These are the activations of a small neural network, seen along a few directions. Each row is one input.
In each table, some parts of the input vary, and every possible input appears once, in random order.
A made-up example of a description, with smaller parts first: one of 2 separate values, together with either a single point or one of 11 places around a ring or (one of 4 places along a line, together with one of 5 places around a ring).
Shared parts are said once, and a part with two or three values counts as separate values.

Other details of the inputs shift rows strongly along two fixed directions, in all tables alike. That doesn't count.
To show where, the next rows are all for the same input, with only those details redrawn:
[ 42 -22  19  -4  19  -4  -4  -7 -35   8 -21]
[ -5  -1  -1  62 -40  43  -7 -16 -44  41 -39]
[ -4  -2 -10  40 -28  39 -10  -1 -29  21 -15]
[ 59 -31  44  -9  29 -20   3 -21 -50  13 -42]
[ 42 -26   4 -66  55 -19 -11  38   9 -53  50]
[ 22 -11   9  17  -1  11  -3  -3 -34  11 -16]
[ 65 -32  40 -12  32 -20   3 -24 -50  16 -44]
[-50  22 -63  16 -33  66 -31  62  33 -32  83]

Rows:
row 1: [-14  -6 -14 -26 -19 -21   7 -35  65 -13  47]
row 2: [ 32 -14  35  -1  30  -1  28  25  -5  18 -45]
row 3: [-10 -20  19  33  -4  27  -1 -13 -21  31 -51]
row 4: [-83  20 -55  13 -35  64   0  20  38  19  65]
row 5: [ -1   2  26  30  -1 -36 -28 -24 -20  31 -78]
row 6: [-79  34 -75  16 -36  67  24  76  50  -5  46]
row 7: [ 10  12  -4   8  -9  22  17  58   1 -11  21]
row 8: [  0  26  -6  55 -18  13 -17 -42 -29 -18 -10]
row 9: [ 14  -4  46  -4  11 -11  58 -12 -20  56 -35]
row 10: [ 21 -42  30 -30  38 -27  32 -33 -37  21 -58]
row 11: [-64  50 -62  20 -46  13 -57  60  39 -45  66]
row 12: [  21   -2   16 -105   27  -90   -2   -2   82  -46   53]
row 13: [ 13 -10  11  36 -17  23  -3 -13 -42  27 -34]
row 14: [ 39  31  11 -62  48 -59 -35  15  15 -81  37]
row 15: [-53  18 -13  46 -41 -15  -5 -31 -24  40 -72]
row 16: [ -6   2 -16  67 -28   8 -26 -29 -33  20 -26]
row 17: [  0 -38 -12 -84  78 -64  -1  12  31 -70  45]
row 18: [ 80  15  16 -92  80 -24  19  58  26 -83  59]
row 19: [-35 -12   1  77 -24  14 -19 -36 -21  31 -54]
row 20: [-54   2 -17  13  -5  -3  -3 -23  17  11  33]
row 21: [ 12  10  26  13 -52  13  66 -26  25  56 -33]
row 22: [ 31 -24  27 -51  -2 -18  34 -43  33  18   2]
row 23: [  2  -1  26 -44  36 -72  -6 -24   6  14  -7]
row 24: [-48  52 -56  31 -44  84 -21  35  23 -48  72]
The inputs of row 14 and row 18 match in every part but one. If row 11 is changed in the same way as row 14 into row 18, which row does it become? -> row 7
Describe the family of inputs behind these rows. -> one of 4 places along a line, together with one of 6 places along a line
Change only the place on the line of 4 in row 4. List by row number the other rows that result. -> row 9, row 20, row 23

Rows:
row 25: [ 29  18  -6 -59  47 -47 -31  41  28 -78  71]
row 26: [-43  23 -18  43 -41  50  17  28  -7  49 -12]
row 27: [-28  37 -21  50 -48  65  15   7   0  11   7]
row 28: [ -1 -15 -25 -62  57  -9   0  53  31 -65  55]
row 29: [ 20  -9   8 -11 -14  16  15  19   1  11  17]
row 30: [ 64 -29  43 -14  39 -50 -15 -51 -62   1 -39]
row 31: [  8 -15  -8 -56  50 -23 -38  49  40 -67  57]
row 32: [ 38 -12  43  12  30 -55 -16 -39 -70  35 -87]
row 33: [  5 -26  36 -36  26 -71  36 -65  -6  41 -57]
row 34: [ 55   5  36 -34  26 -17  32  13  -3   6   2]
row 35: [ 31  -5  56  -9   4 -61  42 -95 -13  51 -69]
row 36: [ 53 -43  56 -12  26 -27  19 -15 -31  24 -55]
row 37: [ 68  -2  55  11  36 -51  -3 -64 -72  17 -68]
row 38: [-22  32 -25  67 -48  53   9  -6 -11   9  -8]
row 39: [ 68  -3  60  15  16 -42   3 -47 -55  17 -85]
row 40: [-65   3 -23  30 -44   3   9 -43  34  45  -4]
row 41: [ 69 -20  42 -18  33 -57 -28 -36 -50   6 -47]
row 42: [ 33 -20 -18 -72  52  -9  -8  35  35 -71  69]
row 43: [-37   7 -32  63 -44  46 -14  18  11  15  -6]
row 44: [-42  -1 -36 -60  -9 -21   2   0  76 -36  80]
row 45: [-38  -2  -8  51 -38  60  17   6  -9  40   7]
row 46: [ 27 -27  16 -22  36   3  11   0  -4   0  -6]
row 47: [-40  10 -38 -31  30  -8 -35  47  13 -63  70]
row 48: [  2 -23  25 -32   8 -62  10 -43  35  31 -25]
row 49: [ 68 -12  52  -3  16 -40  22 -23 -37   2 -55]
row 50: [-27  19 -26  38 -61  62  -4  17   6  17   5]
row 51: [-46  10 -28  65 -32  28 -35 -10 -28  16   0]
row 52: [ 48 -16  22 -17  22 -27 -19 -14 -16 -15 -22]
row 53: [-48  29 -31  58 -36  33 -24  12 -11  15 -29]
row 54: [ -8   9 -21  44 -47  37 -11   6  -1   8  -7]
row 55: [ 16 -19   5 -50  35  -7  10  54  32 -18  54]
row 56: [-46  11 -24  66 -33  50 -30 -10 -14  15 -13]
row 57: [-46  19 -26  19 -65  -1   1 -35  43  42  -1]
row 58: [-53  20 -29  54 -26  41 -17  -1 -22  10 -22]
row 59: [ 69 -40  52 -24  26 -12  26 -42 -50  22 -51]
row 60: [-13 -11  29 -27   5 -60  20 -41  19  36 -42]
row 61: [ -1  11   4 -91  25 -62   7   9  86 -47  68]
row 62: [-28   2 -35 -45  28  23   7  60  36 -48  61]
row 63: [-41  10 -13  36 -24  52  27  14 -16  38  -5]
row 64: [  5  -6 -20 -55  20  22  12  49  34 -39  90]
row 65: [ 23   8   5 -66  28  -5   6  58  44 -64  65]
row 66: [-43  18 -25  70 -44  24 -46   1 -17  23  -9]
row 67: [16 13 10 -4  3 21 33  8 -2  4 22]
row 68: [-43   3 -35  61 -35  55  -9   7   0  12   1]
row 69: [-44  16 -24  49 -47  50  10  23  -6  32 -27]
row 70: [-33  15 -34  53 -46  49 -25  -7 -14  -3   3]
row 71: [ 26 -16   7 -21  33 -26   6  17  -7  -9 -28]
row 72: [ -6  25 -29 -25  23   4 -18  34  33 -75  74]
The inputs of row 47 and row 32 match in every part but one. If row 30 is changed in the same way as row 47 into row 32, which row does it become? -> row 41
The inputs of row 64 and row 29 match in every part but one. If row 37 is changed in the same way as row 64 into row 29, which row does it become? -> row 25
Describe the family of inputs behind these rows. -> one of 2 separate values, together with one of 4 places along a line, together with either a single point or one of 5 places along a line
Which other rows agree with row 49 in the choice among 2 separate values and the place on the line of 4? List them by row number. -> row 25, row 34, row 39, row 61, row 65
Change only the place on the line of 4 in row 56. List by row number the other rows that result. -> row 58, row 70, row 72
Change only the choice among 2 separate values in row 53. List by row number the other rows that result. -> row 58
